These are the activations of a small neural network, seen along a few directions. Each row is one input.
Each table varies a few parts of the input and shows all the possible inputs, shuffled.
Descriptions start from the smaller parts, as in this example, which fits no table here: line(4) and (point or ring(11) or (values(2) and ring(8))).
Shared parts are said once, and a part with two or three values counts as separate values.

Table:
R1: [  5  30  30  -3 -11  24  40  14 -41 -28  25 -12  21  31 -15  43  -1  -1
  33]
R2: [-46  12 -21  25 -47  49  27  31  34  35   2  14  -9  33  12  18  23  -9
  -8]
R3: [ 45  -8  42  -9  55 -33  16 -25 -25 -11 -28   9  17 -18 -18 -21 -16  11
  19]
R4: [ 40  -9  38   9   9  -1  23  -9 -46 -30 -16  -2 -11 -18 -23   8 -44  -9
   6]
R5: [-16 -46 -19 -60 -43  -6 -14  54  50 -45   1 -25 -11 -18  21 -19  -4  -4
 -55]
R6: [ 27  46  16  22  43 -16 -18 -42 -19   8  51  14 -20   3   0 -26  43  25
  -6]
R7: [-34   3 -43  25   7  -7 -50 -33  37  48  16  -1 -19   3  28 -36  27   5
 -16]
R8: [-11 -40 -30  -3  14 -44 -33 -27  35  41 -45  -4  15 -11  27 -26   8  16
  17]
R9: [-50 -13 -27   0 -40  26  12  25  10  10  -4 -16  16  36  16  41 -19 -25
  23]
R10: [  3  52  38  22 -17  38  58  19 -17   0  37  17  -5  24 -26  26  36  16
  -2]
R11: [-13 -43 -20   5 -18   9 -10   4   3  13 -50 -15 -14 -13  10   7 -62 -29
 -10]
R12: [-39  15 -50  16   2  28 -40  -9  42  47  28  23  -8  -5   8 -11  32  -6
 -11]
R13: [ 46   9  23 -10  52 -53   5 -38 -17   0 -12  10  14 -10  -6 -24  17  40
  30]
R14: [ 24  16  24   8 -10   3  15   9 -54 -39   1  -7  11   3 -20  27 -34 -10
  19]
R15: [-33 -20 -33   4 -36   9 -13  17  -7  -1 -30 -15   6   7  10  27 -52 -29
   2]
R16: [-12 -47 -13  -8  22 -23 -20 -13  26  30 -64  -4  14 -19  22 -21 -29 -14
   5]
R17: [ 44  -9  38 -65 -21 -20  10  44  -4 -81  29 -18 -14 -22 -17 -15  26  10
 -41]
R18: [ 19  53   6  20  39  18 -10 -20  -7   4  59  31  -4  -5 -29   0  50  13
  -5]
What is each input in this table made of?
Answer: values(2) and (point or ring(8))
The inputs of R16 and R3 match in every part but the values(2) part. If R11 is changed in the same way as R16 into R3, which row does it become?
Answer: R4

Table:
R19: [  9  49  26   6  32  -9  20 -14   1  13  28  18  21  18 -10 -14  57  37
  15]
R20: [  6  15  22  16 -35  36  42  30  -3  -3  14  12 -22   5 -24  22  18   3
 -16]
R21: [-66  -8 -62  42  -2  22 -35 -14  48  73 -27  13  -1   7  36 -20 -10 -19
  -6]
R22: [ 34 -21  28 -11  -6 -15  26   7  -8 -22 -37   1 -14 -27 -10 -14 -21  10
 -10]
R23: [-43 -52 -43 -39 -41   1 -30  30  49  -2 -13 -24   9  -8  21   1 -10 -23
 -12]
R24: [ 30  -9  29 -14   2  -2  22  19  -8 -20 -36  11  -1 -21 -17  -3 -12  -8
 -12]
R25: [-42 -42 -45  15  18 -15 -45 -24  39  63 -55   0  -2 -10  32 -21 -21 -18
  -9]
R26: [ 16  52  -1  29  -1  10 -10 -24 -33   4  49  13 -18   3 -24  12  36  14
   3]
R27: [ 38   1  27  -8  38 -54  14 -32  -8  -2  -3   9   9  -5   4 -33  29  42
  18]
R28: [ 48   5   5  10  26 -42 -21 -32 -30 -17   4   7  -7 -21 -16 -22  -7  22
   9]
R29: [-54 -25 -63  18   9  15 -37 -21  51  73 -26  11  -9   1  31 -12 -16 -19
   3]
R30: [ 39  -6  29 -13  15 -27   4 -10 -23 -40   8 -14 -23 -11  -3 -32 -14   9
 -17]
R31: [ 28  37  -3   8  32   1 -18 -23 -25  -8  38  18  -3 -13 -24  10  14  13
  10]
R32: [ 23  31  22 -10  46 -12  18 -19   3   9  28  16  15  10  -9  -7  52  38
  23]
R33: [ 27  14  33  -8  48 -21  11 -26   1   3  21  10  21  -2  -9 -16  49  29
  28]
R34: [ 12  55   1  24  18   4 -16 -20 -29  -4  38  21   4  -8 -24   4  18  12
   0]
R35: [ 42  21   7   8  35 -29 -27 -23 -30 -14   6  16   4 -20 -19  -9   2   6
   9]
R36: [-34 -48 -40 -41 -35 -18 -34  35  39   0 -37 -26   8 -11  28  -5 -15 -17
 -23]
R37: [ 26   5  35 -13  24   7   1  -4 -20 -38  36 -11 -11 -10 -13 -11   3  -8
 -13]
R38: [ -3   0   8  -5 -13  20  36  16 -32 -20  -7 -11  19  26  -9  49 -39 -16
  30]
R39: [-62 -23 -54 -16 -56  16 -22  45  50  -1  -7 -10   9  13  29   3  -2 -16
 -23]
R40: [-30 -53 -42  19   9 -26 -40 -37  42  55 -58 -13 -10 -13  35 -26 -28   0
 -12]
R41: [ 33  20   8  10  36  -7 -26 -28 -27 -14  29  10   4 -23 -26  -1  11   6
  17]
R42: [-49 -39 -57 -38 -44  10 -22  39  52  -2  -6 -14   2   6  25   9  -7 -16
 -16]
R43: [ 20  21  25 -15  19  14   9   2 -18 -33  46  -3 -17   0 -10   1   4   0
 -21]
R44: [-55 -25 -54  -8 -75  23 -20  43  50   5   4 -14 -12  23  36  13  14 -16
 -20]
R45: [-50 -42 -48  18  14   5 -44 -30  49  68 -32   1  -2 -11  26 -18 -19 -25
   4]
R46: [ 18   0  18 -11  -4  27  37  24   0 -14   1  17  -6  -9 -26  17  -2   0
 -12]
R47: [-23 -56 -38 -34 -41 -29 -29  21  41  -3 -39 -38  -2 -17  33 -13 -24   0
 -25]
R48: [ 10  35  28  10 -13  23  15   5 -24 -21  58  -9 -31  15  -7   5  25   2
 -26]
R49: [  3  17  23   9 -17  30  37  32  -1 -10   3  21   2  -4 -26  12   1   1
 -20]
R50: [  6  38  30   4   6  17  10   8 -20 -28  48   1  -9   5  -9  -4   8   0
 -29]
R51: [ 34  15  30 -10  47 -42   9 -22  -6   1  -2  17  21  -1   0 -23  39  28
  19]
R52: [-16  17  12  21 -44  26  44  20 -34 -11   6 -16   1  38  -6  53 -19 -15
  28]
R53: [-57 -10 -62  50 -23  29 -34 -17  48  82 -17  11 -20  18  43 -11   5 -19
  -3]
R54: [ 24 -14  29 -10   0  20  28  16  -2 -19 -10   8   1 -21 -27   5  -4  -9
  -5]
R55: [ 15 -23  23  -6 -17 -18  22   2 -42 -22 -41 -23  10   4   4  16 -58   1
  28]
R56: [  2 -16  20  -5  -9  14  26   9 -36 -23 -16 -20  25  14 -11  37 -41 -23
  36]
R57: [ 10 -11  22  -9  -7  -5  19  13 -42 -22 -40 -15  23  11  -2  29 -48 -18
  27]
R58: [ 13  47  24   9  13  -4  25 -18  -3  22  39  10  -1  29  -9  -5  73  38
  17]
R59: [-18  18  13  15 -26  22  38  22 -32 -17  -5  -8  26  30  -8  44 -36 -16
  23]
R60: [ 34   9  33 -17  24 -15  -2   0 -24 -38  11  -5 -11  -8  -6 -20  -6  -8
 -20]
The inputs of R44 and R39 match in every part but one. If R20 is changed in the same way as R44 into R39, which row does it become?
Answer: R49
What is each input in this table made of?
Answer: line(6) and (values(2) or line(5))
Which other rows does R44 become when the values(2) part takes its other values? List them by row number.
Answer: R53
List by row number the other rows that have the line(6) part in common with R22.
Answer: R27, R28, R30, R40, R47, R55

Table:
R61: [  0  40  32   1 -33  52  50  41 -31 -39  46   1   0  26 -28  46   6 -11
  -1]
R62: [ 30  16  27   6  29 -14  16 -21 -25  -3   3   8   6   0 -14  -1   7  17
  21]
R63: [ 49 -13  42 -29  12 -26  22  10 -30 -49 -19  -5   6 -21 -20  -3 -21   7
   0]
R64: [ 14  46  10  16  35  -8  -6 -29  -1  15  46  20  -4   6  -6 -21  57  30
   1]
R65: [-28  -9 -36  18   5   6 -29 -14  32  41  -9  10  -8  -6  16 -15   2  -6
 -10]
R66: [ -7 -57  -7 -29 -20 -18  -5  18  17 -14 -47 -25   1 -14  18  -8 -41 -15
 -12]
R67: [-26 -24 -25   6  -2  -5 -16  -6  23  32 -34  -2   9   0  19  -6 -14 -10
   6]
R68: [ 26  32  20  20  32  -6   0 -29 -18   7  26  16 -11  -3 -13 -14  28  17
   2]
R69: [-48   3 -23   6 -75  51  22  51  10  -5  10 -12  -6  31   7  44 -12 -24
 -11]
R70: [-16 -38 -24 -14  -9 -14 -22   3  12   0 -33 -18   4  -6  20  -4 -36 -16
  -1]
R71: [ 39   3  30 -12  20 -23   6  -9 -36 -34   0  -5   8 -13 -18   0 -13   7
  11]
R72: [-33   1 -44  12   6   4 -36 -16  47  49  12  13  -5   1  19 -18  37   5
  -6]
What is each input in this table made of?
Answer: values(2) and (point or line(5))
The inputs of R64 and R72 match in every part but the values(2) part. If R71 is changed in the same way as R64 into R72, which row does it become?
Answer: R70
Which other rows does R67 become when the values(2) part takes its other values? List them by row number.
Answer: R62

Table:
R73: [ 69  39  63  -2  -8 -14  51  10 -70 -69  25   0 -15  -2 -37  12  -6  29
  -4]
R74: [-42 -30 -25   4 -23  11   9  20  29  32 -57   1  19  10  20  11 -30 -19
   8]
R75: [ 45  70  35   7  52  13  27 -19 -40 -23  67  34  10   2 -46  15  36  30
  20]
R76: [-49 -35 -26   5 -29  15  14  11  31  36 -39 -14   6  24  30  13 -27 -14
  11]
R77: [ 67  12  42   0  83 -67  -8 -64 -30   1  -8  12  10 -23 -11 -43  22  42
  28]
R78: [ 19  81  39  33  16  10  22 -17 -35  -1  67  18  -1  30 -18   2  68  27
  10]
R79: [-41 -33 -52   9 -34  11 -30  -2  23  31 -18 -17  -6   6  22  16 -21 -20
  10]
R80: [-36 -35 -44 -20 -25  -3 -29  23  65  23 -23   2   0 -15  23 -21  16  -4
 -29]
R81: [-41 -29 -45   3 -11   2 -46   7  29  17 -29  -7  -4 -12  26 -15 -37 -31
 -28]
R82: [ 67  39  74  14  39  19  40 -14 -53 -32  36  20 -18 -18 -52   3  15   5
  -2]
R83: [ 64  24  82 -45  14 -11  51  25 -66 -92  33 -15  24   3 -40  25   3   8
  19]
R84: [-34 -29 -51   9 -29   6 -36   7  21  26 -34  -3   7  -8  12  14 -23 -25
   6]
R85: [-42 -39 -46 -19 -29   2 -23  15  66  28  -8 -11 -15   1  34 -18  19  -1
 -25]
R86: [-47 -34 -47   3 -16   7 -40  -2  31  22 -12 -20 -17   2  37 -13 -34 -27
 -23]
What is each input in this table made of?
Answer: point or line(5) or (values(2) and line(4))
What sort of input is R73?
Answer: line(5)
